A small network was shown many inputs. Here are its activations along a few directions, one row for each input.
In each table, some parts of the input vary, and every possible input appears once, in random order.
Descriptions start from the smaller parts, as in this example, which fits no table here: one of 3 separate values, together with either a single point or one of 11 places along a line or (one of 4 places along a line, together with one of 5 places around a ring).
Shared parts are said once, and a part with two or three values counts as separate values.

Table:
row 1: [17, -56, -13, -49, -56, 42, 3, 6, 67, 1, -94]
row 2: [-17, 6, -12, 23, 22, 1, 5, 8, -11, -31, 4]
row 3: [14, 14, 25, 9, -3, -14, -9, -20, -31, 23, 10]
row 4: [-10, 11, 15, -11, 10, -38, -12, -5, -5, 10, 38]
row 5: [29, 34, -2, 26, 16, 3, 8, -14, -4, 15, 4]
row 6: [14, -8, 31, 6, 10, -4, 0, -11, -34, 5, 11]
row 7: [18, -32, -24, -51, -70, 35, -7, -5, 70, 15, -96]
row 8: [28, 10, 6, 23, 28, 11, 20, -5, -9, -3, 5]
row 9: [-32, -10, -10, 5, 9, 2, 4, 27, -16, -16, 39]
row 10: [-10, -14, 21, -13, 22, -27, -1, 2, -8, -10, 39]
row 11: [-33, 14, -18, 7, -2, -7, -6, 19, -13, 4, 37]
row 12: [-18, 31, -20, 26, 11, -6, -5, -1, -6, -14, 2]
The inputs of row 11 and row 9 match in every part but one. If row 5 is changed in the same way as row 11 into row 9, which row does it become?
> row 8
Describe the family of inputs behind these rows.
> one of 2 separate values, together with either a single point or one of 5 places around a ring

Table:
row 13: [34, 5, -16, 24, -21, 57, 9, -18, 13, -4, -97]
row 14: [-29, 61, -3, 42, 39, -29, -1, -2, -54, -8, 79]
row 15: [-52, -29, -38, -11, -31, 28, -9, 26, 21, -34, -48]
row 16: [39, 35, -57, 52, -3, 63, 32, 6, 33, -7, -74]
row 17: [34, 37, 46, 33, 42, -36, -6, -39, -52, 27, 50]
row 18: [-47, 30, -15, 27, 47, -24, -11, 17, -35, -6, 83]
row 19: [-16, 60, -10, 58, 46, -32, -1, 0, -63, -6, 66]
row 20: [-32, -40, -21, -66, -32, -7, -10, 23, 53, -16, -34]
row 21: [59, -5, -1, -30, -20, 27, 8, -23, 47, 14, -87]
row 22: [-43, 6, 11, 23, 40, -16, -5, 37, -32, -25, 81]
row 23: [-27, -72, 19, -87, -71, -11, -20, 19, 40, 34, -26]
row 24: [42, 57, 48, 38, 36, -36, -2, -43, -55, 36, 40]
row 25: [-50, 17, -4, 19, 30, -19, 3, 22, -36, -24, 86]
row 26: [-14, -6, 16, 11, 52, -11, 22, 5, -51, -14, 70]
row 27: [-38, -37, -27, -39, -29, 3, -7, 17, 66, -24, -29]
row 28: [-42, 2, -81, 21, -14, 37, 14, 49, 42, -36, -27]
row 29: [-23, -64, -7, -73, -67, -1, -21, 13, 40, -2, -19]
row 30: [50, -2, -6, -3, -17, 36, 11, -28, 59, 6, -82]
row 31: [11, 5, 43, 15, 41, -38, 2, -3, -60, -6, 63]
row 32: [59, -40, 37, -51, -61, 25, -4, -26, 35, 62, -79]
row 33: [19, 9, 52, 33, 49, -49, 2, -20, -45, 7, 55]
row 34: [66, -30, 13, -37, -55, 35, -5, -32, 34, 27, -72]
Describe the family of inputs behind these rows.
> either one of 10 places along a line or (one of 2 separate values, together with one of 6 places along a line)
Change only the choice among 2 separate values in row 29. List by row number the other rows that result.
> row 34
Change only the place on the line of 6 in row 21. List by row number the other rows that result.
> row 13, row 16, row 30, row 32, row 34

Table:
row 35: [30, 0, 25, 14, 26, 8, 15, -11, -30, -1, 17]
row 36: [12, -31, 0, -36, -59, 22, -10, -10, 36, 12, -81]
row 37: [-14, 4, 22, 1, -1, -25, -15, -1, -30, 20, 46]
row 38: [12, 28, -2, 32, 27, -6, 10, -3, -10, 0, 5]
row 39: [12, -41, -26, -33, -42, 47, 11, 12, 54, 2, -66]
row 40: [6, 41, -2, 26, 24, -14, 0, -15, -8, 9, 11]
row 41: [22, 22, 20, 4, 21, -21, 0, -24, -17, 12, 27]
row 42: [3, 40, -3, 31, 6, -5, -5, -9, -26, 21, 6]
row 43: [20, -43, -3, -36, -37, 22, -1, -4, 47, -5, -79]
row 44: [-11, 5, 23, -2, 17, -34, -9, -7, -12, 9, 49]
row 45: [-21, 32, -16, 24, 19, -15, -5, -1, -8, -16, 33]
row 46: [-24, 31, -18, 28, 1, -6, -11, 4, -26, -4, 29]
row 47: [-4, -7, 24, 4, 20, -26, 0, 6, -14, 0, 43]
row 48: [16, -28, 0, -41, -40, 15, -11, -13, 50, 1, -76]
row 49: [-15, 9, -13, 34, 26, 13, 10, 12, -21, -29, 23]
row 50: [13, 18, 2, 36, 30, 15, 15, -2, -21, -4, 1]
row 51: [-29, -12, 2, 6, 29, -3, 8, 21, -29, -25, 39]
row 52: [7, -16, -27, -43, -48, 24, -6, 4, 68, 13, -61]
row 53: [-34, 11, 0, -3, 23, -31, -6, 7, -16, -11, 48]
row 54: [-4, -17, 28, 7, 23, -5, 5, 8, -25, -4, 39]
row 55: [-15, 19, -16, 30, 23, -7, 5, 11, -10, -25, 26]
row 56: [-29, -2, -1, 3, 26, -23, 4, 19, -18, -20, 42]
row 57: [20, 21, 19, 9, 2, -12, -5, -18, -35, 23, 23]
row 58: [20, -53, 0, -30, -35, 38, 7, -5, 36, -9, -80]
row 59: [11, -31, -30, -38, -45, 31, 4, 13, 64, 6, -64]
row 60: [29, 9, 21, 10, 24, -13, 10, -12, -19, 3, 21]
row 61: [4, -19, -27, -38, -66, 31, -5, 7, 54, 24, -65]
row 62: [-38, 10, -3, 0, 6, -22, -11, 13, -34, 0, 45]
The inputs of row 46 and row 45 match in every part but one. If row 42 is changed in the same way as row 46 into row 45, which row does it become?
> row 40
Describe the family of inputs behind these rows.
> one of 4 places along a line, together with either one of 2 separate values or one of 5 places around a ring

Table:
row 63: [58, 28, 38, 28, 21, -6, 4, -41, -35, 33, 17]
row 64: [47, 0, -6, -10, -28, 30, 8, -29, 27, 29, -63]
row 65: [-42, -25, -26, -37, -53, -13, -21, 24, 37, 12, -9]
row 66: [-41, 20, -15, 31, 27, -7, 7, 20, -41, -12, 41]
row 67: [-31, 16, -7, 41, 32, 10, 5, 24, -28, -18, 44]
row 68: [-12, -33, -27, -3, -14, 36, 21, 24, 30, -39, -35]
row 69: [-14, 10, -6, 43, 41, 5, 25, 15, -30, -40, 40]
row 70: [67, 13, 65, 13, 19, -20, 1, -35, -41, 40, 14]
row 71: [-40, -22, -20, -53, -43, -13, -22, 21, 39, 6, -6]
row 72: [-25, -46, -6, -55, -19, -6, -4, 24, 36, -14, -7]
row 73: [56, -14, 15, -17, -32, 24, 4, -32, 25, 33, -58]
row 74: [-29, -14, 26, -3, 44, -29, 2, 6, -32, -16, 64]
row 75: [36, 26, -26, 2, -24, 33, 10, -13, 42, 13, -75]
row 76: [60, 2, 81, 7, 20, -29, -5, -50, -50, 33, 11]
row 77: [3, -45, -26, -5, 2, 36, 17, 26, 32, -43, -44]
row 78: [-29, -27, -27, -6, -23, 41, 0, 32, 33, -17, -33]
row 79: [59, -38, 56, -40, -32, 3, -5, -41, 11, 33, -63]
row 80: [-43, 21, 2, -4, 15, -45, -17, 12, -24, 5, 69]
row 81: [-35, -26, -11, -48, -36, -13, -20, 12, 45, -6, 6]
row 82: [-29, -3, 16, -7, 37, -38, 2, 16, -25, -15, 66]
row 83: [-36, 23, -10, 16, 8, -15, -14, 9, -49, -12, 54]
row 84: [23, 79, -29, 73, 38, 5, 5, -22, -12, -5, -12]
row 85: [1, -2, -6, 40, 55, 7, 23, 18, -26, -43, 32]
row 86: [-44, 18, -4, 12, 5, -45, -16, 15, -26, 11, 67]
row 87: [20, 34, -46, 30, -16, 34, 4, -15, 48, -4, -87]
row 88: [-38, 17, 11, 2, 20, -46, -15, 3, -16, -8, 79]
row 89: [49, 43, 16, 36, 26, 0, 8, -37, -34, 29, 12]
row 90: [39, 72, -7, 48, 31, 3, 11, -21, -20, 13, 1]
row 91: [-34, -20, -30, -33, -50, 17, -18, 19, 15, -10, -21]
row 92: [66, -28, 41, -33, -33, 11, 0, -26, 20, 39, -61]
row 93: [-39, -23, -35, -15, -29, 25, 3, 28, 20, -12, -34]
row 94: [-25, -57, 3, -52, -11, 4, -3, 15, 29, -15, -11]
The inputs of row 67 and row 78 match in every part but one. If row 88 is changed in the same way as row 67 into row 78, which row does it become?
> row 81
Describe the family of inputs behind these rows.
> one of 2 separate values, together with either one of 6 places along a line or one of 10 places along a line
